A small network was shown many inputs. Here are its activations along a few directions, one row for each input.
In each table, some parts of the input vary, and every possible input appears once, in random order.
A made-up example of a description, with smaller parts first: one of 8 places around a ring, together with either a single point or one of 9 places around a ring or (one of 3 separate values, together with one of 4 places along a line).
Shared parts are said once, and a part with two or three values counts as separate values.
In the rows, 128 means zero.

Other details of the inputs shift rows strongly along two fixed directions, in all tables alike. That doesn't count.

Table:
row 1: [167 140 150 128 113 174 167 116 172 200 128  95]
row 2: [127 136  89 137 125  85  94 130 103  84 117 135]
row 3: [134 176 119  89 101 102 131 148 152 126 143 119]
row 4: [100  48 150 170 125 195 142 104 118 141 117 140]
row 5: [109 175  98  83 151  64  99 165 104  65 159 138]
row 6: [169 128 132  91 112  82 128 143 111 148 104 121]
row 7: [157 192 147  99 106 117 155 150 191 191 127  96]
row 8: [104 125 114 115 143 103  95 145  90  64 161 136]
row 9: [159 148 154 124 122 163 170 113 171 197 121 103]
row 10: [161 130 156 135 115 168 157 114 153 181 138 116]
row 11: [ 94  99 123 129 162 136 116 122 102  90 131 128]
row 12: [ 95  77 132 146 127 155 124 119 102 100 134 150]
row 13: [ 99 105 132 134 136 142 137 125 118 115 123 149]
row 14: [ 82  61 134 155 144 171 139 105 108 110 111 142]
row 15: [115 129 114 116 145 114 120 132  92  89 157 151]
row 16: [113  11 155 234 138 222 139  66 106 174  63 125]
row 17: [151 152 168 126 112 145 149 139 168 181 127 126]
row 18: [151 129 165 140 107 159 150 132 167 183 129 109]
row 19: [149 159 101 128 113  89 106 121 141 123 117 128]
row 20: [164 123 154 139 113 179 164 116 159 197 134 110]
row 21: [195 214 118 110  84  89 133 135 206 200 116 104]
row 22: [113  92  96 166 138 117  98 114  82  77 106 139]
row 23: [132 133 153 132 129 146 150 134 158 169 119 123]
row 24: [ 98  96 131 131 151 144 112 117  98  82 134 129]
row 25: [109 134  86 140 128  72  84 132  76  69 122 134]
row 26: [ 93  83 124 141 130 153 130 119 111 106 127 133]
row 27: [195 208 120 114  88  96 137 132 209 206 112 104]
row 28: [124 128 145 127 121 129 126 134 130 124 143 129]
row 29: [192 214 166  90  92 127 147 150 202 210 143  97]
row 30: [ 98 104 139 138 150 133 129 125 110 103 127 144]
row 31: [136 158 113 103 135 116 141 135 135 132 144 114]
row 32: [137 154 127 111 138 121 144 130 131 133 143 131]
row 33: [149 128 143 134 136 163 164 120 151 180 126 121]
row 34: [129 131 119 121 138 127 131 136 110 117 153 141]
row 35: [ 85  16 157 190 148 226 159  82 121 155  89 136]
row 36: [101  12 168 194 159 235 144  80 112 146 100 121]
row 37: [104 162 107  98 134  65  98 168  99  64 164 147]
row 38: [ 98 131 118 109 155 111 110 130 104  78 138 130]
row 39: [126 137  85 135 127  81  93 133 100  78 119 136]
row 40: [123 104 105 161 128 120 103 112  94 100 104 134]
row 41: [145 148 151 120 110 140 146 133 164 162 129 105]
row 42: [139 151 123 107 127 125 136 126 130 123 148 116]
row 43: [127 154 138 108 143 119 127 138 134 124 136 130]
row 44: [105 132 117 113 149 103  99 149  94  77 155 146]
row 45: [124 157 123 108 112 109 130 153 136 131 145 141]
row 46: [117 124 142 124 144 135 116 132 114 114 140 144]
row 47: [132 158  79 119 125  63  91 129 116  79 127 138]
row 48: [123 154  72 117 130  56  79 133  96  53 131 144]
row 49: [128 170 131  98 124 101 132 146 148 126 135 117]
row 50: [ 98 126 114 118 134 114 129 141 115 100 134 149]
row 51: [101  57 151 167 141 185 139 107 117 129 115 121]
row 52: [121 148 133 112 113 121 132 145 135 129 139 146]
row 53: [183 117 147 104 107 112 148 134 135 194  91 109]
row 54: [130 133  86 136 129  91  95 123 111  83 116 140]
Each input here is: one of 2 separate values, together with either a single point or one of 6 places along a line or (one of 4 places along a line, together with one of 5 places around a ring).
Changing only the choice among 2 separate values turns row 34 into row 15. The same change can be made to row 23. Which row results?
Answer: row 30
Changing only the choice among 2 separate values turns row 22 into row 40. The same change can be made to row 35. Which row results?
Answer: row 14

Table:
row 55: [114  91  96 158 131 115 110 110  92  91 111 137]
row 56: [150 164 138  93 122 112 145 144 144 159 131 112]
row 57: [124  89 167 161 143 209 166  93 168 182 109 112]
row 58: [ 93 107 108 123 156 116 107 130  70  57 162 147]
row 59: [141 177 144 115 111 136 149 143 179 168 135 114]
row 60: [162 235 123  63  93  64 124 181 164 137 174 124]
row 61: [ 82  66  69 161 164  92  74 110  48  25 118 165]
row 62: [127  63 163 165 147 204 149  96 122 153 125 126]
row 63: [148  93 176 163 120 207 163 111 154 198 121 124]
row 64: [102 105 136 145 146 165 141 111 129 128 129 126]
row 65: [134 184 138 103 104 117 139 150 179 156 142 122]
row 66: [178 208  99  99  91  65 107 152 159 147 122 102]
row 67: [ 99 115  84 142 143  68  73 129  68  39 124 150]
row 68: [115  84 156 136 126 156 143 125 126 150 112 136]
row 69: [141  63 178 154 141 206 170  96 146 196  95 113]
row 70: [163 221 124  59 100  61 133 179 158 148 147 114]
row 71: [103 113  77 137 138  81  82 115  69  42 119 151]
What is each input in this table made of?
Answer: either one of 5 separate values or (one of 3 separate values, together with one of 4 places along a line)
What sort of input is row 67?
Answer: one of 5 separate values
Change only the choice among 3 separate values in row 62. List by row number the other rows that result.
Answer: row 57, row 69

Table:
row 72: [174 113 162 162 100 162 155 106 171 218  76 120]
row 73: [180 148 114 130 114 132 144 112 154 178 111 108]
row 74: [182 199 106 101 102  70  97 149 145 137 136 108]
row 75: [ 92 126  90 136 148 130 117 114 106  64 152 145]
row 76: [ 86 108 114 154 133 137 107 131 117  89 136 155]
row 77: [104 113 102  92 158 107 123 138  74  59 162 139]
row 78: [139 196 123 116 110 106 114 144 162 122 160 116]
row 79: [126  61 166 155 153 201 159 103 110 160 123 124]
row 80: [111  84 152 130 152 147 127 122  89 100 147 135]
row 81: [ 98  65 156 133 163 171 141 116 109 129 115 123]
row 82: [137 173 128 134 121 136 139 125 165 148 145 115]
row 83: [134 139 114 119 134  94 114 124 128 124  94 113]
row 84: [155 170 111 103  88  67 117 155 139 138 112 129]
row 85: [180 152 125 137 113 127 135 116 151 179 110 106]
row 86: [ 96  92 135 108 133 112 127 149  89  93 141 152]
row 87: [127 189 125 107 122 116 132 143 178 137 129 112]
row 88: [ 68 125 104 132 122  98 102 141 101  61 144 161]
row 89: [118  51 178 154 138 193 154 114 118 167 112 143]
Changing only one part turns row 72 into row 76. The same change can be made to row 84. Which row results?
Answer: row 88
What is each input in this table made of?
Answer: one of 3 separate values, together with either a single point or one of 5 places along a line
List by row number the other rows that have the choice among 3 separate values in common with row 86.
Answer: row 77, row 79, row 80, row 81, row 89

Table:
row 90: [176 184 103 141 105 105 111 113 171 163 103  95]
row 91: [146  90 109 147 137 109 111 113  76 106 118 149]
row 92: [115 114 113 121 116  88 113 150 104 114 103 159]
row 93: [115  95 156 135 135 147 126 133 114 120 144 142]
row 94: [124  99 163 134 144 160 157 112 156 169 104 112]
row 95: [122  97 122 127 162 124 110 122  80  83 156 133]
row 96: [ 79 120 122 122 165 122 123 129 100  80 129 133]
row 97: [153 192 156 100 107 122 143 160 159 167 156 124]
row 98: [ 78 118 137 118 144 129 119 150 108  93 139 151]
row 99: [100 113  95 167 131 103  94 111 121  85  91 130]
row 100: [147 108 109 180 123 137  95 101 116 114 110 126]
row 101: [133  91 146 169 148 212 155  72 160 171 109 117]
row 102: [170 130 137 110 116 129 143 128 120 162 141 107]
row 103: [ 77 121 101 146 143 134 130 120 127  82 137 134]
row 104: [161 169 112  82 128  82 119 155 105 105 163 117]
row 105: [136 135 158 147 110 175 149 121 168 170 139 137]
row 106: [140 185 132 127  90 133 143 147 179 161 159 128]
row 107: [106 163 127  79 127  74 109 175 128  99 155 137]
row 108: [193 175 108 105 110  89 138 130 150 184 100 110]
row 109: [169 189 129  87 140 104 132 134 158 158 140  94]
row 110: [ 61  89 119 160 134 156 120 129 118  87 139 156]
row 111: [ 91 164 113 101 119  96 112 154 140  83 151 154]
row 112: [148 116 131 117 150 142 140 118 116 136 115 108]
row 113: [110 162  94 134  98  68  79 151 133  86 114 140]
row 114: [127 122 135 136 163 164 137 104 123 138 128 110]
row 115: [127  93 123 142 117  99 107 132  83 105 117 167]
row 116: [139 188 116  63 125  66 136 166 145 117 134 110]
row 117: [158 171 139  80 102  99 153 145 160 171 113  98]
row 118: [110  87 132 116 120 116 117 138  73  88 144 145]
row 119: [ 88 141 109 121 146 115 121 123 132  82 135 139]
row 120: [149 108 134 142 116 128 154 116 147 186  71 126]
row 121: [127  54 153 222 108 193 120  87 135 165  85 138]
row 122: [176 166 125  81 115 107 146 130 142 169 125  90]
row 123: [160 146 160 103 105 126 147 154 144 164 142 122]
row 124: [104 121  95 153 143 142 116 116 101  75 167 138]
row 125: [144  85 170 167 152 214 158  94 128 177 128 117]
row 126: [127  86 168 124 105 163 154 132 139 176 101 124]
row 127: [ 92  92 136 108 135 117 121 153  98  89 128 148]
row 128: [131 122 123 164 136 188 150  89 161 162 126 108]
row 129: [111 118 108 141 150 142 112 112 102  80 161 145]
What is each input in this table made of?
Answer: one of 5 places around a ring, together with either one of 2 separate values or one of 6 places along a line
Changing only the place on the ring of 5 turns row 116 into row 104. The same change can be made to row 119. Which row results?
Answer: row 129
Change only the choice among 2 separate values in row 100. List by row number the other rows that result.
Answer: row 91
Change only the choice among 2 separate values in row 120. List by row number the other rows that result.
Answer: row 99
Change only the place on the line of 6 in row 122. List by row number the other rows that result.
Answer: row 101, row 109, row 112, row 114, row 128
